These are the activations of a small neural network, seen along a few directions. Each row is one input.
In each table, some parts of the input vary, and every possible input appears once, in random order.
A made-up example of a description, with smaller parts first: one of 4 places along a line, together with either a single point or one of 9 places around a ring or (one of 2 separate values, together with one of 5 places around a ring).
Shared parts are said once, and a part with two or three values counts as separate values.
In the rows, zero is written as 128.

Rows:
r1: [152 134 101 122 116 139 117  85 146 158 148 135 114 103 104 116 113 123]
r2: [147 118 126 128 144 105 134  95 136 130 121 130 107  88 158 110 115 102]
r3: [132 127 132 105  88 131 135 113 122 145 137 103 117  96 130  88  80  81]
r4: [153 113  88 107 136 123 126  87 140 154 119 142 112 103 120 125 135 114]
r5: [ 97 159 176 167 147 152 103 206 121  71 130 144 167 222 106 192 172 195]
r6: [106 167 166 148 153 157 130 204 135  75 135 116 185 222 109 173 182 210]
r7: [107 162 168 161 149 155 126 203 125  73 127 129 172 222 103 183 175 204]
r8: [140 137 101 122 109 141 116  92 137 185 147 137 113  92 112 116 127 125]
r9: [130 103 122 118 120  98 150 109 103 137 122 119 107  94 156 100 109  93]
r10: [158 115  91 120 142 111 127  85 141 141 118 144 106 110 122 114 128 117]
r11: [150 138 142 140 123 122 122  91 144 136 150 122 113  87 141 104  94 107]
r12: [100 144 153 132 166 141 137 208 141  74 112 123 184 222 124 180 201 197]
r13: [138 134 141 147 111 110 131 100 127 138 150 118 109  88 141  97  93 105]
r14: [ 83 160 168 171 156 152  84 206 117  73 130 138 159 218 109 192 168 197]
r15: [ 73 133 157 147 167 136  92 205 123  65 106 145 159 216 127 198 188 185]
r16: [123 125 106 120 117 158 132 105 138 184 154 144 131  78 110 122 113 126]
r17: [127 123 127 122  89 121 143 113 102 144 149 108 115  96 131  84  88  87]
r18: [139 123 134 105  86 141 129 109 135 148 126  96 122  88 130  90  69  73]
r19: [155 111 106 124 141 105 134  88 135 131 120 139 107 109 142 116 119 112]
r20: [144 100 122  91 107 124 141 113 129 144  96 100 117  88 143  95  93  69]
r21: [155 132 119 140 120 121 124  87 142 134 150 131 108 108 128 105  97 119]
r22: [ 87 134 162 151 162 137 114 206 126  69 108 150 161 218 119 201 187 183]
r23: [101 136 153 142 158 141 133 208 129  67 104 137 166 218 120 195 192 200]
r24: [131 106 113 106 110 105 148 113  99 140 116 115 115 100 149  93 108  78]
r25: [132 125 133 132  96 113 137 106 107 143 151 110 110  92 143  91  91  99]
r26: [137 115  89 108 131 124 129  97 131 179 119 144 108  91 128 124 147 120]
r27: [156 136 105 135 122 126 120  84 147 146 148 137 109 111 105 105 105 126]
r28: [137 112 126 133 132  92 142 101 117 135 121 125 107  90 157 104 115 100]
r29: [116 108  93 105 135 144 146 108 132 177 121 149 125  75 127 132 133 120]
r30: [135 107 118  91 106 116 141 112 116 143 105 109 116  95 145  95 102  72]
Changing only one part turns r5 into r22. The same change can be made to r6. Which row results? -> r12
What is each input in this table made of? -> one of 2 separate values, together with either one of 4 places along a line or one of 11 places along a line
Which other rows does r4 become when the choice among 2 separate values takes its other values? List them by row number. -> r1

Rows:
r31: [130 144 124 164 157 129 138 141 133  82 144 150 124 187  95 149 153 178]
r32: [124 104 178 126 131  71 159 181  92  39  79  79 136 169 194 112 121  82]
r33: [ 81 138 163 126 137 160 136 199 108 114 134 126 160 155 120 172 153 171]
r34: [137 145 156 183 169 123 120 135 148 104 158 160 146 176 136 177 155 178]
r35: [123 152 158 197 180 109 103 142 154  99 138 149 131 155 141 165 155 201]
r36: [125  85  83 102 120  73 120  80 110 165 117 152  84  71 145 107 103  87]
r37: [115 155 150 118 141 154  83 161 143 123  98 127 140 168 117 175 174 141]
r38: [139 127 130 145  75 113 102  91 103 157 156 120  84  76 131  67  60  71]
r39: [156 130 126 115  97 149 131  79 130 182 166  91 107  79 129  64  68  81]
r40: [136  95  79  94 134  85 138  75 122 164 116 144 105  68 136 100 114  87]
r41: [ 79 132 168 119 135 164 130 196 131 109 113 137 160 159 106 168 146 149]
r42: [133 143 114 141 143 141 115 143 132  91 130 147 139 190 105 152 161 166]
r43: [ 96 127 133 124 137 180 106 168 128  92 111 128 159 158 113 177 140 147]
r44: [146 139 129 144  80 125 128  78 121 165 156 106 101  72 133  83  67  66]
r45: [128 144 119 116 134 144  97 156 135  93 109 144 144 177  98 145 165 157]
r46: [ 87 147 144 128 116 141 154 186  93 126 140 112 173 173 130 153 185 189]
r47: [175  95  75  86 125 115 169  75 157 173 103 132 116  61 137 101 122 100]
r48: [144  89  75  91 144 112 152  69 145 198 117 124 106  67 145 101 118  88]
r49: [178 141 129 112  78 142 152  77 147 156 146 104 116  72 122  63  72  95]
What is each input in this table made of? -> either a single point or (one of 2 separate values, together with one of 4 places along a line) or one of 10 places along a line
Start at r46 and move only the place on the line of 10, one step at a time. The first step leads to r33. Which rows follow, in order? -> r41, r43, r37, r45, r42, r31, r34, r35

Rows:
r50: [ 97 124 133 124 160 147 102 189 126  99  87 149 147 194 119 185 185 171]
r51: [165 122  53 141 191 129 113  60 181 180 137 209 100 117 100 175 193 199]
r52: [128 168 162 141 133 150 117 174 136  74 134 109 164 201 106 151 146 167]
r53: [110 164 188 180 134 123 127 180 116  67 143 118 149 188 131 148 139 170]
r54: [163 156  77 164 169 154  92  53 184 180 185 200 112 113  71 155 161 202]
r55: [ 97 115 165 163 176  91 127 186 105  64 104 144 141 188 163 164 165 165]
r56: [123 121 145 130 162 112 148 181 130  64  93 125 159 191 148 156 170 167]
r57: [163  90  76  92  98  85 154  51 117 181 114 130  83  44 146  70  77  39]
r58: [163 127 107 105  74 128 137  50 120 201 155  88  95  22 142  45  61  58]
r59: [158 115 108 110  83 118 129  40 130 182 155 101  89  19 149  49  42  45]
r60: [112 120 156 157 162 100 136 183 112  63 100 135 132 188 156 167 173 165]
r61: [153  95  95  79 100 105 154  51 115 195 115 109  94  22 161  69  84  46]
r62: [157  83  95  86  95  95 148  50 116 179 115 121  82  24 168  75  66  38]
r63: [ 69 160 147 140 127 184 132 200 123 119 151 131 176 176  96 172 158 191]
r64: [113 123 133 111 156 141 116 179 149  83  93 124 154 196 118 168 181 159]
r65: [126 165 171 157 133 130 132 175 134  64 139 105 161 195 124 146 139 172]
r66: [153  91  87  87  93  94 151  55 108 193 122 120  87  37 155  63  84  39]
r67: [173 121  98 114  79 110 140  51 128 187 153 118  85  48 128  55  49  50]
r68: [ 93 167 164 149 131 165  83 189 125  94 132 130 159 191  91 178 150 168]
r69: [113 161 159 140 123 165  99 177 143  89 132 117 162 209 105 159 149 168]
r70: [ 95 117 139 117 162 156 129 193 124 110  98 143 168 175 113 186 190 169]
r71: [159  83  84  93  97  93 152  53 128 176 110 126  80  32 152  72  66  44]
r72: [111 130 148 123 156 122 129 185 131  69  93 121 149 197 131 166 180 163]
r73: [ 67 117 132 110 157 160 146 204 119 119 116 146 167 172 112 185 190 184]
r74: [162 120 104 110  74 121 137  50 114 196 160 105  88  39 135  41  54  50]
r75: [170 118 101 120  92 115 139  40 141 176 150 103  82  35 129  51  36  50]
r76: [ 93 155 197 192 142 111 104 187 106  66 158 128 143 192 143 157 134 168]
r77: [ 98 156 161 148 124 179 112 197 124 114 141 129 176 179  93 175 161 179]
What is each input in this table made of? -> one of 2 separate values, together with either a single point or one of 5 places around a ring or one of 8 places along a line
Which other rows does r63 become when the choice among 2 separate values takes its other values? List them by row number. -> r73

Rows:
r78: [ 98 111 140  87 121 118 127 163 114 124  70  88 165 134 134 134 144  95]
r79: [143 126 119 118 164 122 139 143 145  77  94 143 116 164 154 169 198 174]
r80: [155 131 171 154  85  95 140 107 119 138 159  82 114  83 144  93  81  57]
r81: [152 124  85 142 137 107  90  27 158 164 151 168  79 115 123 105 110 120]
r82: [102 105 140 156 187  95 124 164 139  90 127 196 125 161 164 177 188 154]
r83: [111 160 142 186 170 119  91 137 146 132 154 201 123 159 132 189 186 185]
r84: [156 117 138 118 130  87 164 104 117 131  95 101 116  69 187  91  88  82]
r85: [124 123  97  69 173 161 131 133 124 138  81 128 141 132 132 145 182 104]
r86: [ 83 112 157 128  75 148 124 184  95 160 135 104 119 107 135 114  92  95]
r87: [139 164 113 132  88 139 138 110 112 163 175 128 136  86  94  89 120 140]
r88: [103 107 100 122 122 166 112 124 141 203 127 180 110  88 110 160 150 143]
r89: [ 82 149 190 192 144 109 125 182  97  66 162 117 144 172 141 132 107 158]
r90: [165 123  77 138 139 134 142  57 186 176 142 160 123  69 143 111 102 145]
r91: [105 185 170 203 156 131  98 151 117 102 174 157 133 154 111 160 136 190]
r92: [ 97 133 126 133  88 168 105 154 126 184 156 141 115  89  98 135 115 133]
r93: [148 150 195 158 107 130 112 161 103  72 130  88 157 202 120 131 122 147]
r94: [117 156 164 130  84 156 139 174 116  85 112 103 157 176 109 128 101 114]
r95: [160 133 135 152  91 104 103 110 124  86 140  88 107 102 129  62  50  66]
r96: [112  87 117  92 116 108 189 133 114 121 115  81 118 100 160  87 120 118]
r97: [168 171 167 162 122 154  96 137 137 103 154 129 152 184  91 155 142 181]
r98: [130  84  90  87 145 132 184  93 135 142 109 136 103  91 148 108 161 140]
r99: [145 110 163 129 143  93 132 168 114  65  97  95 154 197 140 142 147 142]
r100: [165 168 127 153 110 141 134  74 149 163 157 126 117  61 122  95  80 127]
r101: [145 139  81 116 127 128 147  88 129 194 154 156 123  94 105 112 149 154]
r102: [107 144 143  97 106 177 119 174 116 115 135  72 174 147 129 106 107  86]
r103: [111 168 131 114  97 173  88 136 145 154 131 107 161 117  77 133 141 143]
r104: [165  87 108 122 146  83 152  67 145 150 116 151  98  76 160 130 140  83]
r105: [122 121 145 121 148 115 137 170  92 117  75  94 157 188 125 126 144 113]
r106: [168 129 120 140 157 145 110 131 178 115 137 152 148 178  96 165 167 200]
r107: [130 104  96  92 151 143 161 157 159  98  80 157 140 158 114 160 159 135]
r108: [134 181 140 125 105 177 126 150 145 122 137 136 144 159  73 153 118 152]
r109: [147 153 113 152 104 107  83  62 145 146 179 127  84 115 107  81  75 109]
r110: [116 127 156 115  88 147 176 127 104 134 151  72 116 103 134  74  95 118]
r111: [150  87  88 117 149  75 116  52 139 134 119 160  74 117 165 101 116  90]
r112: [ 82 117 166 170 176  76 135 179  98  59 120 129 143 167 167 146 142 147]
r113: [126 145  82  85 160 190 112 123 159 173 132 130 153 133 103 151 161 137]
r114: [139 106 140 114 126  56 116  81 102 117 111 108  82 120 169  88  84  63]
r115: [137 140  91 113 138 168 137 141 182 134 120 162 143 154  82 167 147 168]
r116: [ 98  66  80  96 134 130 133 128  91 148 105 157 121  94 141 169 147 117]
r117: [ 83  78 119  92 108 112 135 162  66 126 103 109 135 103 153 147 106  96]
Changing only one part turns r91 into r87. The same change can be made to r89. Which row results? -> r110
Changing only one part turns r116 into r107. The same change can be made to r88. Which row results? -> r115
What is each input in this table made of? -> one of 5 places around a ring, together with one of 8 places along a line
Start at r99 and move only the place on the ring of 5, one step at a time. The first step leads to r93. Which rows follow, in order? -> r97, r106, r79
Start at r104 and move only the place on the ring of 5, one step at a time. The first step leads to r84. Which rows follow, in order? -> r80, r100, r90

Rows:
r118: [137 126 110 113 100 180 138 113 158 155 151 139 132 120  77 126 110 122]
r119: [120 107 133  84 132 129 141 139 126 171  86 100 142 104 142 153 137 100]
r120: [134 100 106 157 175  88 139  63 155 130 118 178  94  87 159 141 141 127]
r121: [116 142 153 163  91 128 139 163  96 145 162  95 132 117 138 114  90 116]
r122: [163 170 100 132 115 126 124  71 133 176 153 152 113 113 104 111 125 128]
r123: [130  86  97  70 131 144 151 110 141 160  98 141 124 121 117 128 130 116]
r124: [147 157 110 178 161 123 107  58 156 160 163 174  93  92 145 134 108 152]
r125: [155 156 174 147 116 120 103 124 130  78 144  92 131 157 129  86  73 102]
r126: [113  91 137 138 113 103 168 167  88 120 118 102 129 120 161 119 126  97]
r127: [ 67 110 127  93 126 116 119 142  87 136  99 126 128 109 134 137 122 104]
r128: [133 141 144 120 109 181 138 151 144 133 155 123 160  95 108 120 132 123]
r129: [147 117 158 114 145  91 128 130 114  68  93  93 122 153 156  98  97  83]
r130: [ 99 171 166 189 163 172  99 203 155  75 137 146 164 240  89 204 210 237]
r131: [ 98 135 145 119 105 163  80 152  84 156 158 127 115 118 123 120 102 120]
r132: [142 148  88 115 115 156  98  95 172 164 153 133 127 111  98 107 117 135]
r133: [129 119 153 120 119  82 152 152 107  90  97 100 123 115 173  98 116 116]
r134: [ 88 135 141 139 190 132 119 208 133  57  97 167 188 247 122 220 221 220]
r135: [135 156 168 165  77 112 130 147 125  98 141 103 134 120 144 100  98 121]
r136: [157  97  70 128 138  91 144  73 119 145 129 139 109 109 124 118 170 118]
r137: [149  98  81  75 140 124 143  98 139 145 108 130 101 112 117 127 137 122]
What is each input in this table made of? -> one of 2 separate values, together with either a single point or one of 9 places along a line
Changing only the choice among 2 separate values turns r125 into r129. The same change can be made to r122. Which row results? -> r136
Which other rows does r130 become when the choice among 2 separate values takes its other values? List them by row number. -> r134
Which other rows does r135 become when the choice among 2 separate values takes its other values? List them by row number. -> r133
